Each row below holds a small network's activations on one input, seen along a few directions.
Each table varies a few parts of the input and shows all the possible inputs, shuffled.
Descriptions start from the smaller parts, as in this example, which fits no table here: one of 4 places along a line, together with either a single point or one of 9 places around a ring or (one of 3 separate values, together with one of 5 places around a ring).
Shared parts are said once, and a part with two or three values counts as separate values.
In the rows, zero is written as 128.

Table:
R1: [141 132 127 113 126  98 148 106 131 131 107 138 101 102 167 123 118 111
 103]
R2: [111 133 128 150  99 131 151 139 134 124 119 117 133 128  94 111 136 148
  98]
R3: [148  91 167  31 107  95   8 132  58 122 157 113 184 154  50 166  65 131
 216]
R4: [118 142 146 120 123  82 131 112 142 117 104 148 133  98 163  98 114  84
 105]
R5: [144  83 148  54  86 155  17 143  30 143 179  99 191 183  16 172  54 182
 194]
R6: [127 127 114 159 177 155 150 138 157 127 143 118 116 133 180 133 166 124
 144]
R7: [140 141 130 144 152 136 152 105 138 169 117 147  86 126 166 135 137 119
 123]
R8: [118 147 104 158 155 151 142 126 168 119 121 140 111 132 137 132 156 111
 140]
R9: [105 137 122 132 122  91 119 125 158  73 105 142 153  93 141  95 137  80
 120]
R10: [115 139 112 133 134 115 135 126 160  91 117 127 134 107 136 114 135 101
 121]
R11: [156 116 133 137 167 144 163 115 114 181 148 125  89 120 214 141 141 136
 119]
R12: [135 127 127 161 134 162 172 150 123 154 137 114 108 150 133 136 157 175
 111]
R13: [119 137 110 168 119 167 164 135 136 148 129 131 114 152  92 134 150 159
 110]
R14: [115 138 128 132  91 110 141 140 143  95 108 131 140 116 101 104 127 130
  86]
Q: Describe the family of inputs behind these rows.
A: either one of 2 separate values or (one of 3 separate values, together with one of 4 places along a line)
Q: Change only the choice among 3 separate values in R14. List by row number the other rows that result.
A: R4, R9

Table:
R15: [123 141 128 195 161 143 229 150 178 158 128 135  79 131 207 117 198 136
  84]
R16: [102 144 133 128 102 127  91 140 145  93 120 136 153 119  87 111 126 107
 141]
R17: [121 122 129 116 137  99 104 138 140  85 121 124 153 123 118 126 141 108
 161]
R18: [136 116 108 131 145 178  99 126 115 135 154 106 126 136 125 148 126 146
 159]
R19: [135 127 122 118 104 159 125 131 101 149 144 123 123 143  97 142 105 160
 117]
R20: [116 170 105 174 151 110 190  98 197 114  78 154  85  85 177  98 160  83
  81]
R21: [132 113  97 132 127 174 121 132 110 125 148 107 139 158  99 144 114 167
 128]
R22: [141 118 148 128 155 140 117 126 108 175 150 136 123 152 127 154 139 134
 168]
R23: [138 122 143 100 111  80 120 114 102 118 107 134 143 111 126 117 106 121
 115]
R24: [146 119 158 111 127 127 128 130 105 174 143 113 114 146 118 146 115 154
 136]
R25: [116 126 132 111  80 106 110 129 117  98 114 124 150 112 102 104 103 128
 103]
R26: [132 120 134  91 136  93 102 120 118 111 131 142 148 119 154 128 104  94
 143]
Q: Describe the family of inputs behind these rows.
A: one of 2 separate values, together with either a single point or one of 5 places around a ring
Q: Changing only the choice among 2 separate values turns R23 into R24. The same change can be made to R25. Which row results?
A: R19
Q: Change only the choice among 2 separate values in R18. List by row number the other rows that result.
A: R17

Table:
R27: [115 142 143 131 108  79 151 143 141  93  94 125 140 103 142  94 113 116
  65]
R28: [127 144  92 178 191 161 197 132 161 140 143 127  89 121 208 133 180 112
 136]
R29: [154  82 137  93 151 160  69 135  71 150 174  99 159 154 101 176 123 163
 189]
R30: [150 126 135  84 151 135 100  99 105 163 140 132 117 137 150 153  85 117
 132]
R31: [ 91 148  85 202 126 148 163 121 195  92  81 123 117 118 117  96 181 111
  88]
R32: [142 116 131 115 114 174  82 164  85 131 160 110 147 174  46 161 121 185
 177]
R33: [129 155 120 147 154  88 148 108 178  96  90 170 110  79 180 101 164  59
 136]
R34: [154  92 132 117 142 157 125 122  86 175 160 124 119 142 144 163 118 158
 128]
R35: [112 146  93 200 151 169 192 144 194 127 109 136  81 155 154 115 201 136
 108]
R36: [122 141 109 162  92 123 189 127 132 112 101 123 119 119 117 106 141 163
  67]
R37: [128 134 132 169 112 153 200 146 139 168 111 123  80 154 137 125 159 174
  84]
R38: [116 127 144  88  77  98  96 135 120 106 133 133 167 114  93 105  95 119
 114]
R39: [132 154 104 152 187 140 158 105 192 126 122 139  84 105 212 131 154  79
 139]
R40: [146 117 140  61 156 138  45 117  95 140 156 106 156 153 115 165  90 127
 191]
R41: [128 129 137 152 110 174 135 140 103 170 148 134 138 162  88 143 118 177
 113]
R42: [124 127 153  83 109  83  91 107  99 133 123 157 141 118 130 132  83  96
 138]
R43: [111 109 116 115  87 146  72 139 105 103 140 104 170 148   7 138 104 153
 177]
R44: [133 122 150  58 123  83  44 118 102 117 137 128 169 137  75 142  95 101
 191]
R45: [146 109 134 153 152 137 187 124 120 184 140 116  86 118 191 138 152 153
 106]
R46: [ 95 161 120 158 120 111 137 140 180  65 108 139 136  79 162  73 165  76
 107]
R47: [128 130 105 121  79 136 132 130 105 108 131 132 145 140  67 129 107 164
  99]
R48: [151 107 150 139 155 112 152 111 126 164 130 131  91 109 208 116 121 128
 115]
R49: [122 138 159 118 121  72 143 110 121 136  97 149 113  84 176 107 114  88
 105]
R50: [116 115 149  74 104  92  66 156 118  73 144 109 198 149  49 131  87 116
 166]
Q: Changing only one part turns R42 into R30. The same change can be made to R49. Which row results?
A: R48
Q: Describe the family of inputs behind these rows.
A: one of 4 places along a line, together with one of 6 places around a ring

Table:
R51: [120 157 107 199 156 134 223 118 185 140 100 148  74 100 208 101 184 109
  71]
R52: [125 123 135 105 122 111 100 125 120 113 132 127 146 120 127 124 111 110
 142]
R53: [120 156 106 190 153 131 214 114 194 133 100 143  73  96 201 105 180 105
  75]
R54: [131 124 134 107 117 116 111 120 113 132 126 129 131 126 117 132 109 125
 133]
R55: [119 128 130 123 113 125 113 138 129 110 125 126 146 135  98 123 126 133
 135]
R56: [119 159 105 180 163 126 199 120 195 110  97 147  86  89 206 102 176  93
  83]
R57: [135 121 138 110 134 115 108 125 118 126 129 130 134 130 134 134 119 120
 148]
R58: [140 120 134 113 132 131 113 122 110 148 141 133 127 136 134 140 116 132
 140]
R59: [117 162 108 187 156 128 210 119 193 127  98 148  77  95 205  99 175 100
  76]
R60: [117 129 122 122 118 128 109 135 129 105 130 125 150 131 100 125 123 126
 139]
R61: [128 123 143 105 119 107 107 129 119 119 129 126 142 122 124 123 112 117
 138]
R62: [132 121 126 117 140 134 108 129 122 125 143 123 141 133 129 140 127 124
 154]
R63: [139 117 132 124 134 145 127 132 107 147 146 115 129 141 129 141 128 150
 136]
R64: [132 122 138 110 118 121 109 124 107 137 129 134 134 129 121 133 111 129
 134]
R65: [123 119 118 126 128 138 108 135 128 112 136 122 143 137 110 134 126 130
 145]
R66: [129 125 136 118 108 123 120 134 112 126 130 118 139 129 108 124 114 144
 119]
R67: [130 123 126 131 126 149 124 137 112 138 142 122 133 143 106 140 130 146
 138]
R68: [116 159 113 181 155 120 201 125 192 119  95 143  81  95 205 100 181  98
  84]
R69: [127 126 130 114 108 118 114 125 118 122 123 126 137 126 100 126 114 131
 127]
R70: [135 124 135 118 139 136 116 127 117 143 142 125 132 139 124 141 123 132
 146]
R71: [128 119 120 128 122 142 121 130 121 131 135 119 128 141 103 140 125 143
 138]
R72: [138 118 133 124 136 145 119 128 106 149 145 125 131 140 126 144 130 142
 147]
R73: [127 126 134 118 110 123 110 127 113 127 125 131 140 130 104 126 115 134
 128]
R74: [142 117 133 114 131 129 120 127 107 143 136 123 126 136 136 137 115 139
 134]
R75: [138 123 130 109 132 125 114 118 117 142 137 129 124 132 129 140 114 128
 140]
R76: [124 119 128 126 125 133 117 141 127 119 138 119 139 138 108 135 129 136
 142]
R77: [123 128 130 129 112 137 120 137 116 128 132 126 139 138  95 131 123 144
 130]
R78: [125 126 127 129 107 138 125 137 118 125 130 118 137 141  99 127 121 152
 121]
R79: [121 127 129 112 117 114 102 128 124 106 127 127 152 122 109 120 116 117
 136]
R80: [127 128 128 125 130 141 121 137 123 133 139 122 135 141 105 138 123 136
 138]
R81: [137 121 126 119 134 138 118 121 115 142 138 125 126 139 121 144 125 138
 146]
R82: [123 127 136 113 113 111 107 131 124 110 121 128 146 126 106 118 118 123
 132]
R83: [124 126 126 126 111 130 118 131 121 122 127 125 135 136  92 130 123 139
 131]
R84: [130 115 124 133 121 149 127 137 115 134 140 113 130 144 110 136 127 155
 127]
R85: [133 121 134 117 136 130 112 129 123 130 137 125 136 138 126 139 128 130
 151]
R86: [122 129 133 126 118 129 116 136 123 123 131 126 141 136  95 129 121 133
 132]
R87: [129 126 141 108 122 115 107 123 116 131 127 132 137 128 120 130 106 118
 134]
R88: [133 120 128 111 137 118 102 122 118 120 131 130 138 127 137 134 116 114
 151]
R89: [125 128 137 115 114 117 109 128 121 121 124 129 142 129 104 124 112 124
 128]
R90: [120 151 105 195 154 134 228 123 183 134 100 142  79 100 210  99 182 120
  59]
R91: [137 124 139 111 137 122 112 123 114 139 134 129 130 131 132 137 113 122
 144]
R92: [133 121 138 110 116 122 116 129 109 135 132 123 133 130 124 130 108 137
 124]
Q: Changing only one part turns R90 into R51. The same change can be made to R74. Which row results?
A: R58
Q: Changing only one part turns R54 into R64. The same change can be made to R69. Which row results?
A: R73
Q: Describe the family of inputs behind these rows.
A: one of 6 places along a line, together with either a single point or one of 6 places around a ring
Q: Change only the place on the ring of 6 in R70. List by row number the other rows that result.
A: R80, R86, R87, R89, R91
Q: Start at R60 and move only the place on the ring of 6, one step at a time. The first step leads to R79. Which rows follow, in order?
A: R52, R88, R62, R65
